These are the activations of a small neural network, seen along a few directions. Each row is one input.
Each table varies a few parts of the input and shows all the possible inputs, shuffled.
A made-up example of a description, with smaller parts first: ring(8) and (point or line(9) or (values(2) and line(6))).
Shared parts are said once, and a part with two or three values counts as separate values.
In the rows, zero is written as 128.

Other details of the inputs shift rows strongly along two fixed directions, in all tables alike. That doesn't count.

Table:
r1: [107 147 112 152 136  88 146  12 121 130 121 138]
r2: [140 147 133 135 125 139 140 152 143 129 128 123]
r3: [132 110 127 120 133 125 123 131 124 120 132 125]
r4: [127 141 129 137 143 134 119 155 142 122 128 132]
r5: [133 120 123 125 121 127 133 133 117 130 139 112]
r6: [131 122 133 120 109 125 125 130 123 127 127 122]
r7: [128 112 120 125 119 131 119 129 127 128 131 124]
r8: [146 171 129 145 149 143 143 164 156 120 118 132]
r9: [117 143 113 160 129  87 135  13 128 126 135 141]
r10: [127 117 137 120 117 128 123 129 122 119 124 132]
r11: [121 139 135 132 150 139 136 152 140 131 117 128]
r12: [141 148 136 132 131 141 140 150 138 125 125 127]
r13: [128 126 121 123 114 126 129 135 115 128 136 114]
r14: [112 118 130 116 134 137 126 127 118 135 123 126]
r15: [143 140 135 135 126 135 134 151 149 128 122 126]
r16: [127 117 132 119 125 126 121 131 119 117 125 130]
r17: [137 164 131 150 132 138 132 164 170 121 112 138]
r18: [127 116 125 119 126 123 119 133 121 117 129 126]
r19: [132 122 131 116 123 126 123 131 115 120 125 125]
r20: [138 111 124 119 122 119 129 135 120 144 132 152]
r21: [129 128 131 120 108 129 132 131 117 128 134 119]
r22: [146 170 122 145 151 140 142 167 158 121 122 127]
r23: [126 111 132 125 139 127 119 131 122 125 140 126]
r24: [141 144 133 130 127 144 127 147 144 126 117 133]
r25: [138 136 138 135 134 138 131 149 148 120 119 136]
r26: [136 152 122 129 134 135 132 156 135 121 127 123]
r27: [121 115 125 118 129 122 135 135 116 158 130 146]
r28: [118 142 123 129 146 142 128 152 143 135 119 126]
r29: [131 120 123 124 115 122 122 134 120 127 130 117]
r30: [131 124 118 122 115 134 127 130 118 132 137 115]
r31: [136 114 125 125 122 124 126 133 123 129 133 115]
r32: [137 160 136 152 159 143 130 163 163 121 120 141]
r33: [114 114 137 123 125 130 134 129 125 140 128 120]
r34: [127 102 137 106 106 122 121 115 100 124 131 122]
r35: [120 117 138 128 117 129 119 130 125 129 135 129]
r36: [137 117 133 117 129 127 127 130 118 122 127 124]
r37: [135 167  98 158 144  87 140  36 139 117 121 137]
r38: [123 115 134 122 133 137 115 126 121 126 133 134]
r39: [110  96 141 110 122 127 130 114 103 136 132 120]
r40: [123 115 127 122 134 134 113 128 123 127 137 129]
r41: [131 112 129 124 128 122 124 134 118 149 141 154]
r42: [121 118 141 125 123 131 118 129 120 124 132 133]
r43: [133 117 120 122 117 130 121 130 123 131 131 118]
r44: [135 139 133 133 129 145 125 146 148 122 117 139]
r45: [123 115 138 124 125 139 117 124 124 129 133 135]
r46: [109 121 138 120 124 131 130 130 118 133 122 125]
r47: [141 123 123 115 119 121 136 136 111 149 138 144]
r48: [132 127 132 116 115 139 130 126 116 128 131 125]
r49: [132  95 127 105 121 118 122 116 101 124 138 115]
r50: [124 174 116 160 165 118 146 119 162 128 113 133]
r51: [136 153 129 129 132 138 134 154 132 120 123 128]
r52: [129 161  99 161 147  88 138  35 142 114 121 142]
r53: [127 105 120 102 115 128 123 114  96 128 143 115]
r54: [143 141 138 132 132 137 133 150 144 124 119 130]
r55: [116 145 133 131 143 137 132 154 138 129 114 129]
r56: [125 111 140 129 124 130 123 128 128 131 139 127]
r57: [131 108 125 128 124 124 124 132 126 125 133 121]
r58: [124 143 107 151 137  85 137  14 122 114 124 143]
r59: [132 111 134 120 132 128 125 129 122 119 128 129]
r60: [111 118 132 121 120 137 128 126 126 142 126 123]
r61: [121 118 137 123 131 129 117 130 117 122 132 132]
r62: [111 116 121 124 126 133 125 130 123 142 129 117]
r63: [122 113 125 130 125 134 114 129 125 133 139 125]
r64: [143 117 124 116 120 118 130 135 116 148 132 147]
r65: [114  95 129 119 115 120 112 119 104 130 145 119]
r66: [131 110 136 124 118 128 128 129 129 126 131 126]
r67: [109 120 135 122 118 128 130 131 123 137 125 121]
r68: [132 126 128 118 109 137 130 127 121 133 135 121]
r69: [127 216 111 181 175 123 149 139 191 124  98 142]
r70: [129 114 131 122 113 134 122 126 130 128 129 129]
r71: [108 118 124 126 125 125 126 134 120 138 128 116]
r72: [129 129 134 117 114 131 132 130 113 124 131 124]
r73: [141 144 128 128 135 142 126 148 141 123 117 132]
r74: [142 186 115 155 148 129 145 115 156 120 115 139]
r75: [127 101 125 104 115 116 118 118  98 122 135 116]
r76: [121  92 145 115 121 128 119 114 105 128 142 128]
r77: [126 114 123 126 117 123 120 134 124 123 130 122]
r78: [113 112 126 127 131 127 131 133 122 140 131 114]
r79: [140 144 130 132 121 142 128 148 149 130 120 129]
r80: [130 133 130 146 141 136 124 155 147 130 133 127]
Description of these inputs: line(5) and (point or (values(3) and ring(5))).
The inputs of r49 and r3 match in every part but the line(5) part. If r79 is changed in the same way as r49 into r3, which row does it become? -> r70
Which other rows does r72 become when the ring(5) part takes its other values? List them by row number. -> r13, r21, r26, r51
Which other rows does r65 become when the values(3) part takes its other values? List them by row number. -> r63, r80
Which other rows does r30 become when the values(3) part takes its other values? List them by row number. -> r5, r13
Which other rows does r42 become when the ring(5) part takes its other values? List them by row number. -> r4, r35, r61, r65

Table:
r81: [144  79 138 112 131 117 120 129 101 126 151 134]
r82: [126 102 125 110 113 105 147 109  86 141 151 106]
r83: [122  95 148 113 100 118 138  98 101 118 134 100]
r84: [137 182 100 177 121  93 144  51 163 142 116 164]
r85: [122  87 156  83 108 162 100 167  99 104 128 116]
r86: [150 163 138 172 144 104 143  73 162 115 122 159]
r87: [153 173 139 154 128 120 155 140 168 142 115 161]
r88: [141 163 126 108 141 175 134 237 140 137 115 117]
r89: [118  89 137 117  99 135  97 118 115 111 139 112]
r90: [138 177 115 147 168 129 127 141 155  99 113 134]
r91: [137  68 127  99 118 150  90 181 111 133 151 126]
r92: [124  90 128 112 120 103 139 102  91 121 144  96]
r93: [132 142 138 129 114 181 116 223 170 123 114 103]
r94: [137 185 109 143 162 134 143 146 155 110 105 118]
r95: [138 168 140 174 141 103 143  80 159  99 118 136]
r96: [ 33  70 155 123 150 133 118  95 110 163 127 134]
r97: [117 103 103 112 104 115 125 105  93 146 151 102]
r98: [140  88 130 105 113 105 137 130  92 151 147 138]
r99: [123 104 145 109  92 115 145  95  92 139 143 110]
r100: [138 180 138 123 127 176 140 203 153 132 103 126]
r101: [133  90 120  97 135 118 112  94  88 119 142 140]
r102: [145 194  91 160 158  87 156  62 144 134 111 167]
r103: [115  92 106 112 112 111 117  98  99 126 144  92]
r104: [149 138 116 128 127 160 118 235 158 155 125 143]
r105: [115 105 134  96 105 129 126  87  90 112 123 104]
r106: [132  92 144  94 114 140 109 109 100 117 133 144]
r107: [ 52 144 125 174 202 108 134  84 155 163 112 144]
r108: [143 188 117 150 134 113 149  83 150 133 103 168]
r109: [148 130 144 134 124 181 100 220 174 126 123 144]
r110: [149 147 142 146 156 145 128 210 161 109 124 123]
r111: [130 165  97 174 152  96 122  76 156 106 128 128]
r112: [115 103 126 108  83 136 122 116 103 144 142 105]
What do these inputs look like to the network? -> values(2) and (point or (values(3) and ring(5)))
The inputs of r93 and r103 match in every part but the values(2) part. If r87 is changed in the same way as r93 into r103, which row does it become? -> r98
Which other rows does r89 become when the values(3) part takes its other values? List them by row number. -> r85, r95
Which other rows does r109 become when the values(2) part takes its other values? List them by row number. -> r91
Which other rows does r106 become when the ring(5) part takes its other values? List them by row number. -> r85, r100, r105, r108

Table:
r113: [114 157 141 152 146 152 131 190 175 119 105 111]
r114: [131 169 111 168 122  98 137  44 154 126 118 156]
r115: [107  42 137  70 111 116 119  96  52 154 152 130]
r116: [106 119 138 116 126 172 107 209 147 125 114 103]
r117: [145 176 120 171 121  89 151  47 150 111 119 135]
r118: [155 177 139 129 138 164 138 185 154 102 109 122]
r119: [114 119 143 108 156 166 121 220 129 146 126 132]
r120: [ 98  43 155  72 104 127 113  88  60 142 145 128]
r121: [143 174 106 158 144  83 154  54 139 134 117 169]
r122: [162  97 134 118 152 152  91 219 143 104 140 137]
r123: [142 178 107 164 118  98 139  44 148 112 118 138]
r124: [164 165 127 143 126 139 141 196 162 130 122 130]
r125: [111 161 149 140 167 165 128 189 164 129 108 140]
r126: [148 115 142 117 113 152 127 219 141 148 133 138]
r127: [123 157 124 149 153 141 137 199 167 132 113 113]
r128: [106 166  95 173 160  94 138  52 144 139 128 139]
r129: [135  57 127  77  84 111 125 100  53 124 165  87]
r130: [125 160 110 174 151  85 155  53 147 145 128 148]
r131: [129  23 144  86 111 116  77  92  71  93 161 121]
r132: [126  56 144  78  76 123 119  92  59 111 157  85]
r133: [111 171  99 158 166  83 151  55 135 123 110 133]
r134: [ 91  44 115  78  99 112 104  98  59 139 150  91]
r135: [133  53 118  72  72 111 109  97  55 137 160 109]
r136: [119 114 149 117 123 179 109 206 149 144 124 132]
r137: [ 99 162 126 179 156  97 144  46 151 125 123 133]
r138: [144 163 147 134 135 157 133 187 165 128 104 160]
r139: [151 184  86 159 133  94 148  51 137 113 130 121]
r140: [153 186  98 150 146  90 159  52 126 109 123 131]
r141: [120 154 133 154 162 149 135 198 166 144 125 129]
r142: [139 115 158 119 106 163 121 209 148 135 125 135]
r143: [102 171 117 160 159  95 145  47 143 110 102 130]
r144: [105  39 125  80  96 120 108  95  62 158 160 120]
r145: [127 152 151 152 143 159 134 187 177 138 115 139]
r146: [151 160 118 142 128 149 127 194 168 145 120 152]
r147: [103 117 147 120 135 180 105 209 146 137 126 119]
r148: [145 180 119 155 132  94 150  45 138 108 110 148]
r149: [147 134 136 108 107 178 115 204 137 111 127 101]
r150: [136  56 130  63  86 108 120  98  45 133 152 119]
What do these inputs look like to the network? -> values(2) and (point or (values(3) and line(6)))
The inputs of r120 and r115 match in every part but the values(2) part. If r143 is changed in the same way as r120 into r115, which row does it become? -> r133
Which other rows does r146 become when the values(2) part takes its other values? List them by row number. -> r114
Which other rows does r141 become when the line(6) part takes its other values? List them by row number. -> r124, r126, r127, r129, r130
